A small network was trained on made-up records. Each row is its average activation on records with the value named, seen along a few directions.
Related values have similar rows: they may be neighbours, one step apart, or belong to one group.
In the rows, zero is written as 500.
Random noise pushes rows far along 11 fixed directions. That doesn't count. These rows show it; they differ only by the noise:
[733 522 808 740 471 482 421 564 467 262 478 348 575 519 563 590 390 349
 512 418 666 511 540 435 636]
[611 335 575 722 463 533 556 537 396 452 583 422 476 474 388 534 487 377
 475 255 542 501 488 558 474]
[617 784 632 674 176 489 439 795 662 403 431 642 431 634 668 628 328 750
 713 350 521 483 801 120 589]
[560 171 706 614 369 468 568 526 122 300 718 389 600 459 542 405 619 337
 531 182 582 483 518 561 470]
[357 627 786 510 590 357 256 704 450 357 535 276 463 568 661 391 524 600
 612 442 578 520 450 608 530]
[815 454 533 639 371 546 620 553 738 463 398 441 537 410 350 629 248 568
 266 281 210 555 586 228 409]
[626 661 487 655 506 405 458 730 382 591 468 670 386 616 546 461 683 625
 465 299 380 565 494 462 389]
[711 591 780 608 335 385 464 704 632 407 489 446 613 455 495 434 470 327
 618 540 470 548 476 256 604]
[445 274 505 510 655 424 591 529 400 542 520 395 596 437 190 429 742 242
 511 513 543 640 293 622 302]
[451 415 623 354 487 531 564 453 348 431 588 485 540 548 669 547 459 579
 484 537 450 438 594 563 606]
[449 628 534 534 274 569 460 631 625 489 642 386 510 639 464 593 235 573
 585 496 490 434 648 410 575]
[548 787 377 680 483 463 281 531 714 266 281 242 755 592 318 542 425 448
 503 423 829 685 563 252 329]
[327 679 417 538 331 494 380 687 464 535 647 463 446 680 534 449 464 674
 627 343 534 466 608 497 458]


Field Zutun:
u11: [618 638 634 596 318 437 388 684 608 393 475 523 448 502 574 510 463 574
 585 497 484 511 533 295 426]
u1: [597 400 433 512 391 518 649 523 435 488 574 458 726 617 190 611 516 245
 479 598 566 605 486 371 360]
u4: [599 505 611 744 577 521 494 655 649 539 420 511 263 506 368 675 421 636
 539 304 443 525 510 506 441]
u7: [513 419 711 617 597 413 383 558 532 502 506 412 348 336 635 349 438 514
 463 322 400 430 429 591 565]
u13: [613 236 589 615 478 518 563 426 546 243 370 319 460 277 418 520 483 540
 418 193 538 562 519 408 357]
u5: [494 685 337 547 514 515 296 372 438 470 508 497 531 575 692 447 423 543
 358 523 623 436 523 542 548]
u2: [571 467 454 590 565 492 448 413 464 445 518 423 464 408 521 312 641 413
 430 287 574 517 378 604 453]
u10: [552 537 571 549 534 410 412 748 600 625 488 465 435 559 282 565 360 574
 362 565 218 551 422 436 301]
u3: [393 576 629 432 476 430 347 409 560 266 430 322 730 521 625 455 432 459
 627 593 778 541 571 394 606]
u9: [379 439 290 353 393 488 523 414 456 580 563 578 495 436 636 240 513 655
 430 258 293 413 547 437 450]
u6: [626 531 410 275 448 497 613 545 468 649 531 714 532 546 439 530 565 480
 318 852 184 546 432 368 376]
u8: [615 658 385 544 499 590 443 352 348 554 553 706 453 596 696 632 417 468
 425 695 588 339 553 592 704]
u12: [525 385 706 501 409 605 559 438 628 438 491 585 209 299 755 600 303 713
 611 399 414 334 608 544 705]
Zutun is arranged as a ring.
Q: Going along Zutun from u12 by way of its neighbour u13, in what order are u3, u9, u6, u8 met?
A: u3, u9, u8, u6
Q: Which values are neighbours of u10? Give them in the order they are listed.
A: u7, u5

Field Velos:
b15: [488 414 333 597 369 616 689 594 314 706 638 767 401 724 353 728 483 569
 530 429 416 427 749 494 410]
b10: [373 721 354 423 470 416 393 669 501 474 452 474 672 722 393 448 514 612
 479 531 500 606 567 270 284]
b11: [427 777 223 560 352 486 441 677 425 625 431 815 372 720 489 605 654 820
 659 334 534 549 683 387 291]
b13: [487 626 398 573 438 469 449 495 537 561 448 681 489 468 506 476 575 400
 654 659 693 465 523 429 537]
b1: [551 539 524 590 474 581 487 581 209 282 523 526 523 844 558 765 510 622
 402 471 669 586 690 418 278]
b3: [389 563 562 476 504 540 363 556 615 231 397 132 497 602 480 687 223 841
 409 287 517 578 621 487 316]
b4: [516 693 297 623 368 569 423 530 488 500 650 280 551 697 389 520 363 529
 410 269 499 475 585 510 435]
b6: [454 684 284 579 454 594 430 428 492 655 596 529 379 552 679 377 492 565
 446 359 526 398 459 649 682]
b12: [453 602 288 383 500 531 543 372 591 483 387 511 652 554 518 478 507 545
 481 504 574 548 573 332 507]
b14: [478 715 748 633 397 450 314 853 779 500 550 349 222 474 474 456 335 694
 597 399 339 516 428 474 475]
b7: [576 626 205 586 736 496 379 259 501 556 273 534 624 499 449 490 605 449
 307 533 682 589 425 623 426]
b2: [273 526 543 359 634 464 354 473 653 264 233 458 384 354 648 543 488 881
 639 433 646 573 649 445 374]
b5: [411 450 384 394 616 497 505 474 561 552 478 415 555 517 366 518 482 440
 368 693 489 564 401 534 336]
b8: [530 596 597 509 408 347 310 594 489 313 519 297 617 498 584 329 499 659
 459 211 458 519 597 393 380]
b9: [512 725 469 486 452 567 456 421 687 631 519 672 517 518 682 513 352 397
 609 823 566 358 468 459 905]
A value of Velos combines one of 5 hidden first parts with one of 3 second parts; all combinations occur once.
Q: Changing only the second part turns b14 into b3. b13 has the same second part as b14; what does that change turn b13 into?
A: b7
Q: Changing only the second part turns b1 into b6. b2 has the same second part as b1; what does that change turn b2 into?
A: b11
